These are the activations of a small neural network, seen along a few directions. Each row is one input.
Each table varies a few parts of the input and shows all the possible inputs, shuffled.
A made-up example of a description, with smaller parts first: ring(5) and (point or ring(11) or (values(3) and line(6))).
Shared parts are said once, and a part with two or three values counts as separate values.
In the rows, zero is written as 128.

Other details of the inputs shift rows strongly along two fixed directions, in all tables alike. That doesn't count.

Table:
R1: [122 124 118 132 125 127 124 129 134 117 123 135]
R2: [129 134 138 129 127 131 129 130 127 138 122 134]
R3: [132 131 134 135 122 128 133 131 125 136 120 130]
R4: [132 125 136 136 122 126 127 131 128 139 119 131]
R5: [137 135 132 135 122 134 127 128 126 131 130 121]
R6: [128 135 137 132 128 135 130 127 129 138 126 131]
R7: [137 135 136 133 126 139 125 129 125 127 131 120]
R8: [130 129 115 134 129 132 123 129 128 117 116 135]
R9: [134 127 139 135 129 126 129 130 127 136 120 133]
R10: [134  55 110  67 117 118 184 158 141 135 217 166]
R11: [131 135 132 134 127 134 124 128 125 137 130 127]
R12: [135 137 136 128 126 140 122 129 126 129 131 122]
R13: [126 130 120 136 125 129 123 130 131 114 118 137]
R14: [133 133 130 136 122 132 127 128 128 136 129 124]
R15: [137 136 135 134 127 135 126 127 127 130 132 123]
R16: [132 132 137 134 127 130 132 130 127 136 122 132]
R17: [129 129 134 134 121 129 130 131 128 138 120 129]
R18: [133 138 134 131 128 134 125 127 127 136 129 129]
R19: [126 132 136 135 127 135 128 128 126 139 127 130]
R20: [126 128 117 131 132 135 117 128 128 120 119 137]
R21: [137 134 133 134 121 137 126 131 124 128 129 118]
R22: [130 133 133 138 124 132 134 128 127 136 125 127]
R23: [ 78 128 126  79 171  48 140  98 121 120 132  36]
R24: [135 127 136 136 124 125 130 132 126 137 119 131]
R25: [135 138 135 129 127 137 123 127 128 132 132 125]
R26: [129 129 117 134 124 130 122 124 128 115 118 137]
R27: [130  55 103  73 111 122 191 156 142 134 224 156]
R28: [135 132 133 133 120 138 124 130 126 130 130 117]
R29: [128 127 115 134 127 133 120 128 131 119 116 134]
R30: [127 130 119 137 122 132 117 122 131 117 114 136]
R31: [128 131 119 128 133 135 118 127 131 119 118 139]
R32: [122 128 121 126 131 129 122 128 134 116 125 140]
R33: [125 128 120 131 127 132 116 123 128 118 120 139]
R34: [133 135 134 132 125 136 121 127 125 133 132 124]
R35: [133 134 135 131 125 140 120 130 123 130 131 121]
R36: [ 70 129 116  79 182  42 134  90 121 101 114  49]
R37: [130 129 118 133 133 134 122 128 130 116 118 137]
R38: [135 136 133 135 129 133 128 128 127 134 129 127]
R39: [127 134 122 131 129 134 116 121 130 117 116 141]
R40: [135 136 130 137 124 131 129 129 126 134 128 125]
R41: [130 126 138 133 127 127 124 131 125 140 121 134]
R42: [130 133 136 137 129 134 133 127 128 136 126 129]
R43: [128 131 136 132 125 130 127 131 124 139 122 133]
R44: [126 130 123 135 130 130 122 129 133 114 120 139]
R45: [122 129 122 133 129 131 118 129 130 117 121 140]
Each input here is: ring(5) and (values(3) or line(6)).
Changing only the ring(5) part turns R44 into R1. The same change can be made to R9. Which row results?
Answer: R4
Changing only the ring(5) part turns R37 into R29. The same change can be made to R15. Which row results?
Answer: R23
A walk changes only the ring(5) part. It starts at R11 and steps to R18. List the rest of the walk in order.
Answer: R38, R40, R14
Which other rows does R41 become when the line(6) part takes its other values? List them by row number.
Answer: R11, R19, R34, R35, R43
Which other rows does R8 become when the values(3) part takes its other values? List them by row number.
Answer: R13, R26

Table:
R46: [100  80  69  72 167  33 187 119 138  84 147  97]
R47: [163 219 126 224  92 217  59 108 129  73  80 111]
R48: [ 73 165 143 124 157  61  91  80 101 163  63  12]
R49: [139 177 146 176 121 185  17 111 126 103  31 188]
R50: [ 94 208 143  97 202  93  65  71 110  60  93  20]
R51: [ 83 157  97 136 168  49  83  89 113  79  16  41]
R52: [148  97  93 169  71 153 113 153 145  81 100 174]
R53: [159 209 222 195 130 180 100 125 121 187  57 171]
R54: [ 64 182 119 126 216  62 114  73 123  99  38  72]
R55: [130 133 108 180  95 169 147 136 157 104 116 203]
R56: [141 111  76 154  91 179  87 132 135 106 108 192]
R57: [ 93 169 120 137 206  41 107  82 116  87  23  56]
R58: [161  89 129 123  95 162 212 164 136 186 206 192]
R59: [ 63  93 132  79 127  49 146 106 121 149 156  34]
R60: [190 192 220 204 119 160  95 135 115 174  46 156]
R61: [184  95  75 100 111 209 144 157 134  79 237 174]
R62: [173 188 191 245  81 156 115 130 123 167  45 127]
R63: [141 200 117 218 126 180  96 110 135 118  28 183]
R64: [112  74  72 125  83 171 153 155 164 104 198 228]
R65: [ 61  63 113  15 180  50 196 127 126 168 232  82]
R66: [110 179 165 151 169  42 138  92 104 160  50  19]
R67: [197 226 167 213  96 219  80 120 107 160 101  80]
R68: [ 75 168 121 156 169  30 118  80 130  74  30  42]
R69: [127  79 130 126  68 167 177 167 146 178 224 188]
R70: [169  49 131 130  43 152 178 187 137 153 197 167]
R71: [126 100 110 101 123 179 113 150 152 111 173 250]
R72: [143 103 121 136  88 181 158 158 133 191 190 190]
R73: [ 76  98 163  38 165  52 126 110 115 154 157  61]
R74: [ 82 187 176 128 200  63 139  85 106 173  67  39]
R75: [180 110 135 163  72 161 132 162 116 167 118 146]
R76: [ 52  70  62  29 189  62 161 116 140  98 193 123]
R77: [149  83 144 136  73 161 215 167 148 175 213 191]
R78: [ 42 184  96 132 191  68  83  69 122 103  47  67]
R79: [117  58 130  43 171  33 220 138 120 154 202  76]
R80: [184 124 143 142  64 201 159 159 134 143 233 113]
R81: [102 109  60  46 165  86 162 106 127  61 217  43]
R82: [126 115 130  44 170  93 172 120 112 137 232  13]
R83: [ 85  65 118  38 157  61 158 123 114 158 189  65]
R84: [131  48  68 117  62 168 136 156 156  90 189 212]
R85: [199 166 185 133 106 211 109 147 121 151 185 127]
R86: [179 113 180 135  93 158 113 167 119 160 121 167]
R87: [135 200 162 185 150 172  77 111 137 111  35 198]
R88: [137 167 112 191 124 184  32 110 120 108  30 166]
R89: [156 171 149 182 122 161  37 130 122  91  13 170]
R90: [187  71 135 127  83 167 151 181 121 166 164 174]
R91: [145 108 169 108 107 181 138 162 137 185 196 215]
R92: [ 86  27  57  18 169  30 174 138 130  72 180  91]
R93: [174  67 114  98 118 142 162 168 150  93 178 237]
Changing only one part turns R74 into R58. The same change can be made to R76. Which row results?
Answer: R78
Describe the family of inputs behind these rows.
Answer: values(2) and line(4) and (point or ring(5))
Which other rows does R88 become when the ring(5) part takes its other values? List them by row number.
Answer: R54, R57, R76, R92
Which other rows agree with R93 in the line(4) part and the values(2) part? List them by row number.
Answer: R49, R50, R71, R87, R89
Which other rows does R70 become when the line(4) part takes its other values? List them by row number.
Answer: R75, R86, R90
Which other rows does R57 become when the values(2) part takes its other values? List them by row number.
Answer: R79

Table:
R94: [ 89  68 117  71 155  53 170 135 129 147 136 136]
R95: [111 181 151 167 133 137 111 104 134 130  92 124]
R96: [120 162 129 137 164 107  86 104 120 101  52 111]
R97: [182 128 136 167  92 204 151 162 147 129 163 221]
R98: [139 180 160 133 157 126  89 107 109 128  84  72]
R99: [177 117 155 148  69 210 119 161 137 151 174 204]
R100: [157 128 114 166  84 220 135 152 144 142 167 215]
R101: [126  87  83  96 123 106 153 131 129 109 176  91]
R102: [130 118 163 114 132 111 141 137 116 181 131 118]
R103: [135 143 146 181 110 113 126 128 118 163  63 107]
R104: [176  97  96 148  93 209 108 159 138 119 145 236]
R105: [195 105 125 173  62 192 144 172 142 118 155 196]
R106: [ 96 100 125  64 142 104 139 123 122 136 190  86]
R107: [ 98  81 115  66 158  67 157 131 137  94 154 130]
R108: [126 103 114  70 145 118 135 132 118 130 193  98]
R109: [100 193 157 182 139 120  55  95 124 116  16 123]
R110: [155 160 126 170 120 137 107 117 116 108  77  94]
R111: [101 141 102 106 166 106 140 107 125 117 147  93]
R112: [104  87  92  98 112 105 155 132 134 116 174  94]
R113: [124 189 136 150 167 121 114  98 121 116  80  89]
R114: [ 95 113 105 110 134 120 111 123 132 115 120 143]
R115: [101  86 109  90 114  77 166 128 137 111 175  90]
R116: [117 204 171 200 152 121 106  99 116 173  23 108]
R117: [119 100 147  64 150  88 157 133 126 122 185  92]
Describe the family of inputs behind these rows.
Answer: values(4) and (point or ring(5))
Changing only the values(4) part turns R101 into R104. The same change can be made to R103. Which row results?
Answer: R94
Which other rows agree with R102 in the values(4) part? List them by row number.
Answer: R98, R99, R106, R108, R117
Which other rows does R100 become when the ring(5) part takes its other values? List them by row number.
Answer: R95, R97, R111, R113
